A small network was shown many inputs. Here are its activations along a few directions, one row for each input.
In each table, some parts of the input vary, and every possible input appears once, in random order.
A made-up example of a description, with smaller parts first: line(4) and (point or ring(11) or (values(3) and ring(5))).
Shared parts are said once, and a part with two or three values counts as separate values.
In the rows, zero is written as 128.

Other details of the inputs shift rows strongly along two fixed directions, in all tables alike. That doesn't count.

A family of inputs:
R1: [129 131 126 126 135 128 131 128 128 132 129 125 125 125 121]
R2: [128 124 129 133 130 136 126 130 132 131 128 125 130 128 128]
R3: [113 149 147 118 102 110 128 134 105 105 126 175 149 155 137]
R4: [130 124 128 128 130 133 121 130 130 132 127 124 126 128 129]
R5: [128 122 127 131 128 134 123 130 133 131 129 126 127 129 125]
R6: [129 124 127 127 128 135 123 131 132 130 130 126 124 127 127]
R7: [131 131 126 127 133 128 130 128 125 134 132 124 125 124 122]
R8: [129 130 126 125 134 127 133 128 129 133 128 124 126 124 122]
R9: [128 124 129 132 127 136 126 131 132 129 129 126 128 127 126]
R10: [116 143 145 125 108 115 128 134 109 117 126 166 149 153 134]
R11: [129 123 129 134 129 135 126 129 130 130 129 125 130 127 127]
R12: [130 130 126 127 135 128 131 127 126 131 130 125 126 124 121]
R13: [128 127 124 123 134 125 130 128 130 135 128 124 125 127 122]
R14: [129 130 126 128 134 128 129 130 125 133 132 124 125 123 124]
R15: [133 125 125 131 129 131 135 129 130 131 124 124 123 129 128]
R16: [130 125 129 128 128 135 125 131 132 129 130 126 124 127 128]
R17: [132 123 124 129 129 128 132 128 131 132 124 124 123 131 127]
R18: [127 128 127 126 137 126 128 130 129 133 129 125 124 125 124]
R19: [131 126 129 130 127 135 124 130 126 131 130 123 126 125 130]
R20: [128 123 129 132 128 134 125 130 133 130 129 125 126 128 126]
R21: [130 129 126 125 133 127 133 128 127 133 129 124 126 123 122]
R22: [104 134  82 140 116  73 102  37 168  26 141  83 153  73 180]
R23: [133 123 125 131 128 130 134 130 129 130 126 125 124 127 129]
R24: [129 125 128 133 125 135 126 130 129 130 132 125 128 126 127]
R25: [128 130 127 127 136 128 129 131 128 133 129 126 125 123 124]
R26: [127 127 125 125 136 126 126 130 129 133 129 126 124 126 124]
R27: [129 128 127 124 134 126 132 129 130 134 128 124 125 126 122]
R28: [129 129 125 124 136 127 128 128 129 134 129 125 125 127 120]
R29: [129 125 128 126 129 134 123 130 130 130 128 124 124 128 129]
R30: [130 129 126 126 131 126 135 125 126 136 129 123 125 123 124]
R31: [132 122 124 129 129 129 132 130 132 132 125 125 123 130 129]
R32: [128 126 126 123 133 124 132 125 130 136 126 124 124 127 123]
R33: [129 123 129 133 127 136 126 130 130 129 130 125 128 126 125]
R34: [129 129 127 126 136 126 129 128 130 132 129 124 124 126 121]
R35: [131 125 129 130 129 135 124 130 127 130 128 124 126 125 130]
R36: [122 137 149 123 117 124 128 144 111 131 122 164 141 155 128]
R37: [131 126 129 128 128 137 126 131 126 129 130 123 124 125 129]
R38: [133 124 126 131 129 131 135 130 131 130 125 125 124 128 130]
R39: [134 126 124 132 126 130 135 128 128 131 126 123 124 129 129]
R40: [130 125 130 132 130 135 124 129 131 131 127 125 129 127 129]
R41: [128 129 126 127 135 128 129 130 125 132 130 125 125 123 123]
R42: [130 125 130 129 130 133 123 131 130 131 127 124 125 127 130]
R43: [131 127 127 130 125 137 126 131 128 130 133 125 125 125 128]
R44: [134 125 124 131 127 130 134 130 128 132 127 124 124 128 130]
R45: [105 152 146 118  99  94 122 123 107  94 122 182 161 160 145]
R46: [131 125 129 133 128 134 124 129 128 132 130 124 129 127 129]
R47: [128 122 128 132 131 133 123 129 133 132 128 125 129 130 127]
R48: [130 127 129 128 128 136 125 131 129 129 128 124 124 125 130]
R49: [130 126 130 127 129 134 124 131 130 129 128 124 123 127 130]
R50: [128 127 127 124 133 124 134 126 130 136 126 124 124 125 123]
R51: [132 123 126 130 129 128 133 130 132 131 125 125 123 129 129]
R52: [129 127 127 125 132 126 135 126 126 135 127 124 125 123 123]
R53: [134 125 125 131 128 130 135 129 128 130 125 124 124 129 127]
R54: [131 128 128 128 126 136 125 131 126 130 131 123 125 125 131]
R55: [128 122 130 133 130 133 124 129 133 131 128 125 129 129 127]
R56: [107 160 147 112 100  91 134 128  99 102 124 185 158 159 137]
R57: [128 129 127 125 133 126 135 126 129 135 126 125 125 124 123]
R58: [130 126 128 129 127 137 126 132 131 128 130 126 125 125 128]
R59: [130 126 130 130 129 135 124 131 129 130 126 124 126 126 130]
R60: [133 124 126 130 129 128 134 129 131 131 124 124 122 130 128]
Description of these inputs: line(5) and (values(2) or line(4) or ring(6)).
The inputs of R51 and R44 match in every part but the line(5) part. If R18 is changed in the same way as R51 into R44, which row does it become? -> R14
The inputs of R12 and R28 match in every part but the line(5) part. If R21 is changed in the same way as R12 into R28, which row does it become? -> R13
Which other rows does R38 become when the values(2) part takes its other values? List them by row number. -> R15
Which other rows does R6 become when the line(5) part takes its other values? List them by row number. -> R3, R16, R43, R58
Which other rows does R59 become when the line(5) part takes its other values? List them by row number. -> R4, R19, R35, R42

A family of inputs:
R61: [125 124 114 127 143 128 110 110 143 124 138  98 124 103 128]
R62: [126 115 115 130 141 129 118 111 152 125 130 101 121 112 126]
R63: [128 120 134 127 141 136 124 139 133 143 124 129 123 135 115]
R64: [135 129 113 121 138 114 146 112 132 132 126 109 115 114 124]
R65: [141 116 128 136 129 146 132 140 128 138 123 121 117 131 131]
R66: [120 144 143 124 119 128 124 135 110 125 131 150 142 136 128]
R67: [139 126 119 123 146 126 149 133 127 151 124 115 110 121 112]
R68: [134 111 113 136 133 132 124 114 152 126 125  99 118 115 137]
R69: [142 109 109 138 133 144 127 122 146 127 128  95 112 110 137]
R70: [127 114 114 138 144 132 119 111 154 126 131  99 126 109 124]
R71: [139 114 110 136 125 136 126 114 143 118 126 100 117 112 141]
R72: [109 149 148 119 114 110 122 137 102 123 130 175 153 154 126]
R73: [150 122 154 132 131 176 141 183 105 186 127 145 112 154 100]
R74: [ 91 148 101 127  94  52 111  52 154  19 128 133 166 112 187]
R75: [119 149 138 116 114  96 154 133 102 126 120 168 142 153 123]
R76: [119 145 148 126  98 119 133 140 101 114 129 172 148 156 135]
R77: [113 134 145 124 118 115 128 135 117 125 123 166 148 155 123]
R78: [122 140 143 129  97 111 134 132 107 106 120 170 151 159 145]
R79: [134 128 136 126 139 148 123 143 121 146 132 122 119 120 118]
R80: [126 135 136 133 107 120 132 128 117 109 122 151 143 148 143]
R81: [132 123 116 128 142 140 117 119 140 127 139  95 117  96 128]
R82: [115 138 147 127 101 105 133 131 113 111 118 174 153 162 142]
R83: [140 121 104 124 149 124 145 114 142 139 130  93 106 102 120]
R84: [137 125 131 132 129 147 129 141 125 137 131 123 117 126 124]
R85: [128 120 114 127 150 133 111 118 145 132 140  96 119 102 123]
R86: [117 144 146 123 114 125 126 138 103 125 131 159 145 141 128]
R87: [124 145 128 119 123 103 151 125 114 126 122 148 135 139 123]
R88: [121 133 140 131 112 117 132 131 124 119 118 155 143 152 137]
R89: [134 117 133 134 132 138 131 141 134 142 119 128 120 138 127]
R90: [133 122 113 133 124 135 122 113 141 115 135 101 118 105 137]
R91: [150 117 162 122 159 184 131 201 103 220 125 144 103 156  78]
R92: [138 117 111 134 133 144 123 121 145 124 137  95 112 102 132]
R93: [128 128 117 127 134 132 116 110 137 118 137  99 123  98 133]
R94: [116 143 141 123 126 120 119 134 114 128 131 154 144 142 123]
R95: [129 111 114 131 148 135 118 118 155 132 131  97 117 109 122]
What do these inputs look like to the network? -> line(5) and (point or ring(6))
The inputs of R79 and R66 match in every part but the line(5) part. If R89 is changed in the same way as R79 into R66, which row does it become? -> R88
A walk changes only the line(5) part. It starts at R76 and steps to R73. List the rest of the walk in order. -> R84, R92, R90
Which other rows does R72 become when the line(5) part takes its other values? List them by row number. -> R61, R85, R91, R94
